A small network was shown many inputs. Here are its activations along a few directions, one row for each input.
In each table, some parts of the input vary, and every possible input appears once, in random order.
Descriptions start from the smaller parts, as in this example, which fits no table here: one of 8 places around a ring, together with either a single point or one of 11 places around a ring or (one of 2 separate values, together with one of 6 places along a line).
Shared parts are said once, and a part with two or three values counts as separate values.

Other details of the inputs vary at random and push rows far along two fixed directions, the same in every table; ignore that.

Rows:
x1: [-21  36 -18  10   2  10 -10  18 -13 -10 -19  -9  17]
x2: [ 11 -14 -14  -4   0   0   4   1  -5   1  12   2  -3]
x3: [ 5 -4  1 -2 11 -8  5 -2  8 11  2 -9 -1]
x4: [-39  56  -2  10  -9  18 -20  14 -18 -23 -33   9  23]
x5: [ 15 -10  -4  -3   9   4  -1  -1  -4  14   2  -4  -3]
x6: [ 11 -10  -7  -3   6  -3   4   3  -5   8   9 -15  -3]
x7: [ 12  -9  -7  -2   7  -4   1   3  -4  10   9 -17  -4]
x8: [  6 -11  -6   5   6  -2   9   2   0   9   8 -18  -5]
x9: [  9 -15   1  -4 -11   5  -3   2 -12   4   8   6 -12]
x10: [  9  -7  -5   1  13  -3   4   2   0  19   5 -13  -6]
x11: [  7  -9   0  -6  -6   6   0   1 -11   2   6   6  -8]
x12: [-18  39 -19  10  -1  18 -22  18 -18 -11 -23  -6  21]
x13: [  8 -10  -6   6   7  -3   6   2   1  11   9 -20  -6]
x14: [  3  -5  68 -28 -15 -56  -7 -47  80 -40   3  22  11]
x15: [  2 -15   6   1  -4   8   9  -4 -12   5   4   0 -12]
x16: [  7 -12 -10   0   8   0   9   1  -1  10   8   2  -5]
x17: [  5 -15 -11   5   2   0  11   1   0   3  11  -5  -6]
x18: [  9 -14   0  -4 -10   5  -2   2 -11   4   8   7 -11]
x19: [  6 -13  -8   4   4  -1  12   2  -1   5   9  -9  -5]
x20: [-38  51   1  13  -2  18 -16  12 -16 -12 -33  13  18]
x21: [  8 -10  -7  -1   9   0  10   1  -2  12   6  -3  -5]
x22: [  5 -15 -13   5  -1   1  10   0   0   2  11  -1  -5]
x23: [-36  55 -21  15  -1  14 -17  23 -14 -20 -27  -3  27]
x24: [ 11 -10   0   0   2  -1  -1  -4   4   1   3 -10   0]
x25: [  7 -11   4  -3   3   8   6  -3 -10  12   3  10  -9]
x26: [  6 -14   4   0  -5   5  -1   1  -8  12   4  11 -13]
x27: [  3 -18   3   5 -12   6   3   1  -7   4   7   3 -14]
x28: [  7 -13 -11   0   5   1   8   0  -2   9   8   5  -4]
x29: [-43  52  -7  19 -12  19 -18  17 -10 -23 -30   7  20]
x30: [  5   1  39 -28  -2 -49  -5 -33  61 -34   5  13  18]
x31: [  7 -12  -7   4   5  -1  12   2  -1   7   6 -14  -5]
x32: [-19  39  46 -18   4 -48 -13 -29  68 -38 -22  11  33]
x33: [  4 -14   3   1  -4   9   9  -3  -9   4   6   2 -10]
x34: [  7 -13   2   0  -3   5   0   1  -8  12   5  11 -13]
x35: [ 10 -13   2  -8  -3   8   4  -2 -13   4   7   6  -8]
x36: [  7 -12   2  -2   0   6   3   0  -8  12   4  10 -11]
Description of these inputs: one of 3 separate values, together with either a single point or one of 5 places along a line or one of 6 places along a line.
- Changing only the choice among 3 separate values turns x33 into x25. The same change can be made to x15. Which row results? => x20
- Which other rows does x11 become when the place on the line of 5 takes its other values? List them by row number. => x4, x9, x18, x35
- Which other rows does x5 become when the choice among 3 separate values takes its other values? List them by row number. => x12, x24

Rows:
x37: [ 21 -37 -42  24  11   5  24  16  -8  26  30 -37 -18]
x38: [  2  -6  39 -26 -14 -35   2 -33  44 -36   6  25  10]
x39: [ 17 -46 -17  10 -13  26  24   7 -35  14  18  -1 -30]
x40: [  9  -6  40 -30 -12 -35  -1 -30  41 -35   4  23  11]
x41: [ -2   2  41 -22  -5 -31  -4 -23  38  -9  -1  23   1]
x42: [ 30 -36 -17  -1   6  26   6   6 -34  35  15   7 -24]
x43: [ 14 -42 -10  13  -8  22  16   7 -34  28  16  -2 -34]
x44: [-52  69 -25  25  -3  37 -24  27 -28 -13 -42  22  27]
x45: [ 10   0  41 -20  -2 -21 -16 -32  40 -14  -6  22  10]
x46: [ -5  -3  43 -14 -10 -30  -2 -26  37 -20   0  20   4]
x47: [-57  69 -23  22 -16  32 -22  27 -30 -27 -32  12  23]
x48: [  6  -4  47 -26 -15 -29 -14 -33  43 -30   5  12   6]
x49: [  5   0  47 -20 -10 -29 -17 -29  38 -20  -1  14   8]
x50: [ 22 -38 -19  -4  -4  21  12   9 -39  20  24   0 -29]
x51: [-45  68 -23  21  -1  35 -28  28 -30 -13 -43  20  27]
x52: [ 22 -28 -27   8  32   9  30  10 -21  40  20 -36 -14]
x53: [ 27 -32 -10  -2   1  19   6  13 -36  39  15  -1 -30]
x54: [-51  71 -21  23  -9  29 -30  32 -36 -18 -39  12  25]
x55: [ 29 -42  -5  -7 -11  15  10  -1 -24  11  21  -2 -20]
x56: [  6   3  47 -21  -6 -28 -17 -24  38  -9  -6  14   4]
x57: [  0  -9  42 -21 -15 -32   5 -31  44 -37   3  22   9]
x58: [ 22 -29 -25  15  29  11  30   8 -18  40  18 -40 -18]
x59: [-50  83 -35  27  23  17 -12  30 -16  -9 -40 -23  40]
x60: [ -5   2  59 -23  -7 -42  -3 -31  58 -19  -4  24   5]
x61: [ 15   6  21 -20  25 -39   2 -22  43  -4  -3 -22  18]
x62: [ 28 -35 -48   6  17   0  17  19 -15  26  26 -32 -14]
x63: [ 29 -27 -31  -2  34   5  22  10 -26  39  15 -35 -13]
x64: [  9  -4  45 -28 -13 -32 -10 -31  43 -30   7  16   5]
x65: [-59  75 -12  27  -5  31 -24  23 -15 -22 -48  23  32]
x66: [ -6  -6  47 -13 -19 -29  -1 -33  47 -33   2  16   0]
x67: [ 17 -38 -17   2  -2  18  14   7 -38  30  22   4 -29]
x68: [ 24 -34 -49  12  15   1  21  16 -13  27  31 -30 -14]
x69: [ 31 -35 -46   7  15   3  14  19 -14  27  24 -36 -13]
x70: [ 30 -37 -43   8  13   6  12  16 -14  28  23 -40 -12]
x71: [-42  76 -40  29  22  28 -20  35 -31   0 -46 -36  37]
x72: [-60  66 -21  28 -17  35 -20  30 -31 -28 -35   9  23]
x73: [ -7   2  47  -9 -11 -26  -3 -22  41 -11  -8  17  -2]
x74: [-37  57 -19  16 -16  29 -21  27 -29 -29 -32   9  26]
x75: [  5   2  42 -25  -2 -32  -9 -21  35  -9  -3  21   2]
x76: [ 26 -36 -13   0  -2  20   6   9 -39  30  19  -2 -27]
x77: [  2   1   3   0   8 -39   6 -11  53 -17  12 -17  18]
x78: [ 18 -42 -14  12   1  29  18   3 -29  33  11   7 -31]
- What do these inputs look like to the network? => one of 6 places along a line, together with either one of 2 separate values or one of 5 places along a line
- Changing only the place on the line of 6 turns x75 into x56. The same change can be made to x50. Which row results? => x48
- Changing only the place on the line of 6 turns x49 into x54. The same change can be made to x70. Which row results? => x62
- Which other rows does x59 become when the place on the line of 6 takes its other values? List them by row number. => x52, x58, x61, x63, x71
- Which other rows does x37 become when the choice among 2 separate values takes its other values? List them by row number. => x58
- A walk changes only the place on the line of 5. It starts at x78 and steps to x73. List the rest of the walk in order. => x43, x66, x39

Rows:
x79: [-39  64 -16  15  -5  23 -26  23 -23 -24 -34  -8  29]
x80: [  9 -22 -10  -1  -3  -2  15  -4   0  -4  18  -4  -6]
x81: [ 28 -33 -35   7  28  15  18  14 -25  49  17 -17 -20]
x82: [ 30 -38 -34  -1  15  20  19  13 -39  37  21  -7 -23]
x83: [  1  -7  72 -21  -7 -31  -2 -40  44 -11  -5  19  -4]
x84: [ 13  -9  47 -27 -18 -31 -17 -28  39 -23   5  12   1]
x85: [ 27 -41 -29  -1  -6  30   5  16 -49  33  22  13 -31]
x86: [  6 -15 -11   5   6 -11  16   1  11   4  14 -16  -3]
x87: [  4 -11 -11  10  13 -13  15  -1  21   8  10 -21   0]
x88: [  9 -25  -7   3 -13   3   9  -1  -3  -5  15   3 -10]
x89: [-49  59 -29  28  -5  16 -11  26 -10 -28 -29  -8  30]
x90: [-53  63   0  20  -3  31 -18  18 -25  -5 -45  31  17]
x91: [-10 -12  34   2 -12 -10  15 -19  24  -8   2  20 -13]
x92: [  6 -24  -4   3 -20   2   3   1  -3  -6  17   8 -14]
x93: [  8  10  52 -22  13 -57 -10 -38  75 -18  -5 -12  20]
x94: [ 16 -10  45 -27 -12 -31 -12 -30  40 -24   3   7   5]
x95: [ 27 -32 -34   2  21  17  18  16 -34  42  19 -11 -20]
x96: [ 31 -42 -31  -2   1  31  11  14 -48  33  20   6 -27]
x97: [-40  68 -17  20   4  15 -23  26 -15 -13 -37 -19  30]
x98: [ 15  -7  40 -25   2 -39  -3 -30  44 -18   4  -7   8]
x99: [-39  65 -23  11   1  23 -22  22 -22 -21 -34  13  33]
- What do these inputs look like to the network? => one of 3 separate values, together with either a single point or one of 6 places along a line
- Changing only the choice among 3 separate values turns x95 into x97. The same change can be made to x85. Which row results? => x84
- List by row number the other rows that have the choice among 3 separate values in common with x86. => x80, x87, x88, x89, x91, x92
